A small network was trained on invented records. Each row is its activation on one of them, seen along a few directions.
After each row come some of the record's fields: Z, K, L, E.
Not every record has every field; a missing one is written absent.
The largest differences between rows may come from other fields.
In the rows, 500 means zero.
Strong random noise was added to every row along 8 fixed directions; ignore it. To show where, here is one row again and again, with new noise each time:
[334 582 572 542 767 669 524 556 526 376 601 419 367 300 532 368 569 351
 509 419 740 621 505]
[356 630 477 482 440 481 580 494 444 581 504 413 704 350 519 464 430 378
 597 438 635 405 423]
[475 538 474 664 688 474 651 559 606 521 415 577 514 427 599 588 358 388
 574 461 659 437 580]
[275 135 531 451 807 636 498 499 612 498 511 456 351 663 559 288 445 654
 338 521 439 589 615]
[468 433 355 502 608 536 570 605 556 671 405 609 419 428 422 466 328 550
 625 467 593 305 387]
[413 282 703 521 768 752 482 382 555 324 517 467 610 546 565 270 534 490
 663 619 685 414 656]
[225 382 536 411 431 303 641 447 593 620 592 251 456 781 515 683 462 644
 194 603 293 669 765]
[740 716 471 689 549 504 518 614 536 369 335 605 480 282 546 686 586 172
 716 444 650 515 458]
[369 597 377 430 421 426 632 581 426 756 475 551 669 297 452 428 305 380
 717 421 618 264 348]
[771 329 397 545 611 547 534 633 625 601 292 780 303 532 340 606 406 527
 837 635 533 219 497]

[251 388 692 302 257 508 499 273 480 464 687 119 636 814 461 462 636 712
 296 685 360 616 706] => Z=absent, K=absent, L=absent, E=absent
[620 703 398 560 459 664 402 464 470 428 432 485 521 369 371 504 526 619
 560 426 717 330 216] => Z=z1, K=k1, L=l2, E=e3
[619 472 582 409 646 809 300 637 459 271 519 556 304 314 469  99 696 371
 647 443 605 601 326] => Z=z2, K=k1, L=l1, E=e3
[567 531 452 579 377 591 396 463 489 530 536 519 416 425 479 486 597 492
 503 494 567 525 409] => Z=z1, K=k1, L=l3, E=e3
[580 418 630 424 674 558 468 612 534 352 581 545 223 520 415 498 666 463
 512 560 427 654 641] => Z=z2, K=k2, L=l1, E=e3
[588 423 509 446 537 558 499 382 527 486 465 498 506 634 329 622 445 772
 580 618 594 259 499] => Z=z1, K=k1, L=l2, E=e4
[331 388 367 538 789 444 563 621 433 629 432 697 504 242 647 345 379 208
 508 220 499 578 407] => Z=z2, K=k2, L=l2, E=e5
[812 581 564 390 180 454 463 509 420 470 433 559 608 500 347 596 664 327
 878 685 439 351 527] => Z=absent, K=absent, L=absent, E=absent
[812 545 576 696 589 756 289 342 548 125 398 464 372 520 429 696 807 543
 523 565 677 574 469] => Z=z1, K=k2, L=l2, E=e3
[745 405 495 677 616 546 381 381 579 353 462 623 358 624 524 695 561 666
 361 553 413 512 560] => Z=z1, K=k2, L=l4, E=e4
[361 632 423 402 351 400 519 604 428 594 504 421 552 369 521 396 513 309
 495 401 430 613 403] => Z=z1, K=k2, L=l1, E=e5
[597 581 280 410 429 427 377 678 464 479 327 471 353 467 445 570 548 545
 277 314 277 648 209] => Z=z1, K=k2, L=l2, E=e3
[698 388 459 680 635 603 396 483 612 310 264 585 458 560 582 549 612 414
 537 503 495 580 512] => Z=z1, K=k1, L=l2, E=e5
[370 549 358 371 388 572 443 424 402 635 504 372 533 406 285 493 505 640
 518 438 627 360 250] => Z=z1, K=k2, L=l2, E=e3
[232 580 704 316 588 642 586 584 543 419 792 270 272 522 431 260 522 645
 375 590 654 633 632] => Z=z2, K=k1, L=l3, E=absent
[866 557 429 585 533 169 528 804 476 484 359 846 294 395 636 771 562  64
 557 386 181 757 578] => Z=z2, K=k2, L=l1, E=e3
[710 766 471 461 122 502 375 484 414 472 482 435 621 451 378 565 602 562
 547 529 466 376 298] => Z=z2, K=k2, L=l1, E=e3
[531 232 265 770 789 599 449 574 689 561 254 708 407 565 748 367 270 619
 328 349 466 516 376] => Z=z1, K=k1, L=l4, E=e5
[608 553 424 712 736 312 623 630 615 518 484 724 357 523 687 706 293 525
 322 382 415 566 600] => Z=z1, K=k2, L=l3, E=e4
[309 424 337 418 303 408 464 521 427 772 560 471 477 470 514 377 462 522
 317 390 309 598 358] => Z=z1, K=k1, L=l1, E=e3
[153 619 295 736 693 353 778 595 693 796 556 479 238 381 575 692 246 490
 247 344 688 619 607] => Z=z1, K=k2, L=l1, E=e5
[208 602 670 671 751 425 812 446 682 458 661 393 568 588 686 588 277 533
 375 568 743 511 885] => Z=z1, K=k1, L=l4, E=e5
[842 645 507 583 604 605 495 773 674 315 411 642  87 479 403 579 545 529
 578 574 559 522 500] => Z=z2, K=k1, L=l3, E=absent
[431 398 597 586 429 531 377 208 424 376 477 387 924 579 741 412 574 443
 387 486 437 570 555] => Z=z1, K=k1, L=l4, E=e4
[519 684 653 539 484 652 457 505 470 238 525 357 480 340 533 391 756 208
 600 489 693 728 517] => Z=z2, K=k2, L=l1, E=absent
[498 420 453 570 612 496 452 462 482 452 404 514 500 431 546 565 631 280
 534 427 490 632 499] => Z=z1, K=k1, L=l2, E=e5
[536 482 499 423 547 503 480 668 480 493 545 617 310 408 485 358 546 386
 532 454 418 597 473] => Z=z1, K=k1, L=l1, E=e3
[689 570 566 583 641 575 533 552 627 372 427 542 316 524 382 687 509 586
 607 610 666 392 579] => Z=z2, K=k1, L=l1, E=e3
[606 572 500 371 371 504 462 512 448 542 578 467 364 482 242 651 600 599
 624 604 510 396 446] => Z=z2, K=k2, L=l1, E=absent
[573 589 449 545 493 557 397 431 466 395 446 491 632 477 540 481 480 611
 406 409 518 436 326] => Z=z1, K=k1, L=l4, E=e4
[283 611 580 383 575 729 567 506 505 638 923 440  92 374 152 331 508 743
 630 654 819 344 489] => Z=z1, K=k2, L=l1, E=absent
[544 630 636 665 443 532 507 464 558 376 556 441 524 454 654 500 614 308
 482 544 570 668 664] => Z=z2, K=k1, L=l1, E=e3
[659 602 327 557 230 285 415 471 376 626 420 620 608 391 532 720 538 336
 467 395 276 537 353] => Z=z1, K=k2, L=l4, E=e4
[468 693 521 551 470 393 667 505 624 495 522 350 397 660 449 779 426 681
 343 585 589 512 658] => Z=z2, K=k2, L=l2, E=absent
[403 499 454 397 784 526 466 634 466 466 617 522 134 337 335 554 635 429
 441 385 506 682 456] => Z=z1, K=k2, L=l2, E=e3
[513 408 428 492 536 566 438 445 538 514 372 449 514 546 403 574 478 666
 491 513 516 377 407] => Z=z1, K=k2, L=l1, E=e2
[729 551 496 409 329 624 408 608 563 435 453 449 217 556 270 540 659 598
 612 658 517 498 434] => Z=z2, K=k1, L=l3, E=absent
[583 558 493 372 471 450 413 683 433 411 548 535 290 463 502 450 623 425
 365 421 263 715 428] => Z=z1, K=k2, L=l4, E=e3
[598 240 472 579 606 389 616 513 631 631 367 687 428 691 513 636 384 528
 572 604 377 415 722] => Z=z2, K=k2, L=l1, E=absent
[750 483 474 773 533 568 529 555 691 428 322 667 496 625 716 455 348 586
 479 529 539 445 528] => Z=z2, K=k1, L=l3, E=absent
[557 387 336 570 252 604 347 342 602 485 177 290 741 738 518 524 475 795
 339 498 458 402 288] => Z=z2, K=k1, L=l1, E=e5
[529 472 484 404 537 660 446 484 510 498 497 433 467 546 319 465 449 826
 524 542 633 274 349] => Z=z2, K=k1, L=l1, E=e3

Here are new rows. What are their fields?
[353 206 207 369 271 506 321 440 418 773 336 431 584 560 477 314 505 599
 339 370 249 551 201] => Z=z1, K=k1, L=l2, E=e5
[573 632 555 685 556 427 582 472 584 379 453 443 587 545 638 743 465 516
 364 466 581 550 616] => Z=z2, K=k1, L=l1, E=e3
[375 620 409 579 575 386 638 581 501 614 486 530 589 371 604 526 307 473
 368 298 553 484 434] => Z=z2, K=k2, L=l1, E=e3
[720 667 331 504 401 529 423 486 496 477 340 424 464 514 277 824 522 770
 461 463 558 319 239] => Z=z2, K=k2, L=l2, E=absent
[655 408 429 580 492 318 619 510 517 717 493 828 429 559 445 690 337 489
 692 608 395 295 607] => Z=z1, K=k2, L=l4, E=e4
[488 615 568 401 483 205 728 698 505 697 720 623 270 471 425 685 419 366
 582 586 422 531 749] => Z=z2, K=k1, L=l1, E=e3
[568 600 495 731 384 387 550 405 591 473 418 439 677 577 639 755 517 417
 462 547 493 549 640] => Z=z1, K=k2, L=l1, E=e5
[347 404 663 399 690 595 437 416 391 306 569 369 693 507 650 269 590 427
 419 428 487 642 549] => Z=z2, K=k2, L=l2, E=absent
[514 326 406 511 399 614 344 414 516 444 284 400 695 658 614 377 482 687
 345 457 386 495 318] => Z=z1, K=k1, L=l4, E=e5
[683 600 637 494 439 496 564 602 574 393 511 526 355 553 434 585 577 462
 622 654 555 514 658] => Z=z2, K=k1, L=l1, E=e3
[283 594 504 573 653 334 662 471 542 550 675 456 412 502 591 654 361 540
 238 420 560 636 648] => Z=z1, K=k1, L=l4, E=e4
[381 317 512 567 784 464 692 466 626 583 458 569 486 660 527 559 261 665
 472 544 571 349 692] => Z=z2, K=k2, L=l2, E=absent
[483 445 576 530 635 579 444 496 557 382 556 436 365 552 534 460 568 580
 335 500 499 626 550] => Z=z2, K=k1, L=l1, E=e3
[491 211 464 469 640 535 378 440 472 487 455 595 405 611 536 416 517 557
 382 469 299 585 476] => Z=z1, K=k2, L=l4, E=e4
[293 440 573 370 702 716 497 511 520 535 723 410 230 467 304 280 490 733
 476 548 698 424 485] => Z=z2, K=k2, L=l1, E=e3
[683 524 560 701 487 479 594 504 513 523 419 754 675 395 650 453 449 189
 850 561 593 384 602] => Z=z1, K=k1, L=l1, E=absent
[428 574 666 511 577 681 495 374 476 302 559 341 627 449 522 387 612 454
 547 519 736 526 558] => Z=z2, K=k2, L=l2, E=absent
[491 333 310 604 658 531 468 539 532 620 420 656 351 496 553 447 413 583
 346 362 397 542 379] => Z=z1, K=k2, L=l2, E=absent
[354 569 462 345 460 288 806 508 527 779 564 433 543 646 281 763 212 780
 563 613 578 180 623] => Z=z2, K=k2, L=l2, E=absent
[410 391 550 432 349 574 406 299 490 406 473 243 696 732 519 457 574 735
 269 527 420 545 488] => Z=z2, K=k1, L=l2, E=e3
[274 557 561 491 655 510 655 511 549 568 666 419 382 438 448 476 445 496
 490 507 689 512 623] => Z=z2, K=k1, L=l1, E=absent
